These are the activations of a small neural network, seen along a few directions. Each row is one input.
In each table, some parts of the input vary, and every possible input appears once, in random order.
A made-up example of a description, with smaller parts first: ring(8) and (point or ring(9) or (values(2) and line(6))).
Shared parts are said once, and a part with two or three values counts as separate values.
In the rows, zero is written as 128.

Other details of the inputs shift rows strongly along two fixed directions, in all tables alike. That doesn't count.

A family of inputs:
R1: [185 158 134 118 128  83 129 162  88 109  38 173 219 111 136]
R2: [208 126 131 105 199  54 132 156 132 178 145 141  83 136 168]
R3: [ 81 161 119 129  62 160 109  71 126  94 129 124 168 156  82]
R4: [ 74 156 110 149  71 159  95  89 115  90 129 115 162 161  81]
R5: [207  79 143  82 199  77 175 143 144 180 158 129 123 141 139]
R6: [191 103 110 117 195  68 132 181 133 178 135 130  69 108 176]
R7: [ 75 160 152 138  80 172 119  86 130  80 124 117 181 159  84]
R8: [ 66 176 124 174  73 165  85 108 108  85 111 136 137 134 121]
R9: [ 75 148 110 143  64 165 107  81 112  95 130 123 164 157  83]
R10: [ 64 137 137 157  79 182 117 104 120  81 119 113 170 144  87]
R11: [201 113 150 125 213  72 139 180 121 169 141 136  88 137 169]
R12: [ 58 136 131 149  75 186 119 112 132  79 114 107 166 129  90]
R13: [ 84  92 161 141 156 172 149  96 163 146 227  89  48 159 121]
R14: [205  91 130 113 212  75 149 173 134 175 153 109 109 152 134]
R15: [193  95 150 127 209  81 152 181 124 171 137 137  89 120 175]
R16: [ 81 105 129 138 147 156 122 106 176 149 222  74  30 154 123]
R17: [193  76 130 110 210  89 156 192 150 168 139 100 101 123 140]
R18: [194 122  98  90 110  85 147 135  96 123  57 158 236 118 101]
R19: [ 89 143 149 153 150 140 106  94 146 150 222 111  18 170 153]
R20: [ 61 168 136 141  65 182 112  98 133  86 102 139 141  98 127]
R21: [ 78 187 126 142  59 153  95  74 113  94 119 152 144 143 118]
R22: [ 80 141 169 140 153 164 117 116 183 139 200  95  14 131 160]
R23: [ 79 135 150 158 152 158 113 118 164 144 209  98  12 142 160]
R24: [187 153 126 113 123  87 136 151  86 114  42 181 219 105 136]
R25: [ 68 138 109 119  52 181 122  81 143  95 117 116 158 111  93]
R26: [ 69 149 117 161  75 172  99 105 121  85 121 108 160 148  84]
R27: [183 109  77 115 111  89 132 160  88 125  47 149 220 109 102]
R28: [ 82 132 169 164 160 158 115 115 154 139 212 104  19 156 155]
R29: [202  74 142 103 209  87 174 161 130 176 156 122 118 140 135]
R30: [ 65 164 116 132  50 173 108  84 129  95 108 143 134  97 128]
R31: [195 117 130 108 199  77 137 183 153 174 126 123  73  98 178]
R32: [ 66 174 151 165  80 169 103 100 103  81 116 143 154 145 120]
R33: [ 66 172 110 167  66 156  81  99 105  90 113 139 131 133 120]
R34: [195 105 116  95 184  75 145 166 148 185 130 135  70  92 178]
R35: [208 130 146 112 206  63 137 165 135 173 142 137  89 138 169]
R36: [ 66 145 131 160  80 177 103 110 122  79 118 109 162 147  83]
R37: [182 119 117 118 133  96 141 169  87 110  48 145 241 126 101]
R38: [174 135  79 121 105  86 120 171  85 123  33 170 192  81 142]
R39: [ 69 135 130 138  67 174 123  79 112  91 134 130 177 151  85]
R40: [ 82 115 162 127 156 171 131 113 197 139 210  68  37 144 124]
R41: [190  55 123  93 194  91 176 168 145 180 149 118 108 112 145]
R42: [180 127  90 123 107  87 130 154  71 124  42 181 202  90 141]
R43: [186 146 119 105 115  82 136 143  85 120  46 187 219 106 139]
R44: [ 67 165 111 161  58 162  93  91 103  95 115 147 133 128 121]
R45: [203  86 143 112 217  80 153 177 135 169 150 109 112 152 134]
R46: [ 69 146 102 154  68 164  95  96 119  90 123 112 155 147  84]
R47: [191 139 120 107 132  87 130 165 103 107  45 142 236 129  97]
R48: [193 143 107 108 127  81 126 160 103 113  48 142 233 129  97]
R49: [ 82  97 129 131 139 162 135  98 173 154 223  82  32 150 125]
R50: [179 126  77  97 111  87 121 169 119 119  34 132 212  87 104]
R51: [171 130 105 124 118 101 137 176  87 114  32 171 204  76 143]
R52: [ 61 146 137 133  72 186 119 105 149  81 108 103 165 118  91]
R53: [ 80 112 161 147 145 160 134  91 148 152 221 123  27 146 160]
R54: [169 123  98 116 110  96 136 168  86 120  36 177 205  76 145]
R55: [ 69 169 143 159  75 173 110  89 100  86 119 151 153 139 120]
R56: [ 64 181 110 144  59 161  83 100 134  90 102 130 126 107 124]
R57: [ 96 138 163 127 139 147 133  68 155 153 226 125  31 160 156]
R58: [ 86 107 135 115 137 163 135  91 191 156 216  79  32 139 127]
R59: [206  70 121  94 194  77 170 148 126 185 161 125 112 139 136]
R60: [ 78 121 161 124 138 165 136  92 177 152 209 113  22 121 166]
R61: [172 143 106 133 125  93 116 193  91 107  26 159 198  86 140]
R62: [185 157 106 135 126  78 110 174  74 114  40 168 206 114 133]
R63: [ 88  89 140 133 141 164 145  82 159 155 232  93  43 159 123]
R64: [ 97 129 149 126 151 143 121  81 175 149 230  85  46 184 116]
R65: [ 67 159 117 137  69 177 101 106 151  85 109  99 155 122  89]
R66: [193  86 116 106 185  80 158 165 128 183 141 143  77  98 180]
R67: [ 75 195 153 155  79 161  92  95 119  78 113 140 150 149 117]
R68: [203  96 129 107 191  70 155 151 112 185 152 153  88 126 172]
R69: [ 90 135 149 147 143 146 118  86 143 155 224 119  20 165 154]
R70: [175 106  97  86 109 103 150 159 117 121  39 147 227  78 110]
R71: [199  93 143 109 198  74 159 156 116 182 151 155  95 127 174]
R72: [ 64 142 129 127  67 189 126  95 147  86 112 112 163 110  90]
R73: [ 59 173 144 147  70 179 105 108 136  81  99 130 141 105 127]
R74: [ 78  92 155 134 152 177 152 104 174 145 222  84  45 144 125]
R75: [ 55 163 138 163  73 178 105 115 118  79 106 134 142 116 126]
R76: [178  96  96 110 116  99 148 157  88 121  50 156 233 104 106]
R77: [ 64 127 103 135  55 179 123  88 125  94 124 119 159 121  91]
R78: [208  86 150  89 208  82 175 151 145 175 155 123 121 141 135]
R79: [195  80 117 111 205  84 151 187 150 174 142  99  98 123 140]
R80: [195  90 142 122 204  85 159 171 121 176 140 145  88 114 175]
Each input here is: values(2) and line(5) and ring(8).
The inputs of R47 and R17 match in every part but the line(5) part. If R35 is changed in the same way as R47 into R17, which row does it become? -> R23
The inputs of R24 and R51 match in every part but the line(5) part. If R64 is changed in the same way as R24 into R51, which row does it become? -> R16
The inputs of R30 and R68 match in every part but the line(5) part. If R72 is changed in the same way as R30 into R68, which row does it become? -> R29
Change only the ring(8) part in R9. List by row number the other rows that result. -> R4, R14, R29, R37, R39, R45, R59
Change only the line(5) part in R43. List by row number the other rows that result. -> R53, R54, R60, R71
Change only the values(2) part in R10. List by row number the other rows that result. -> R15
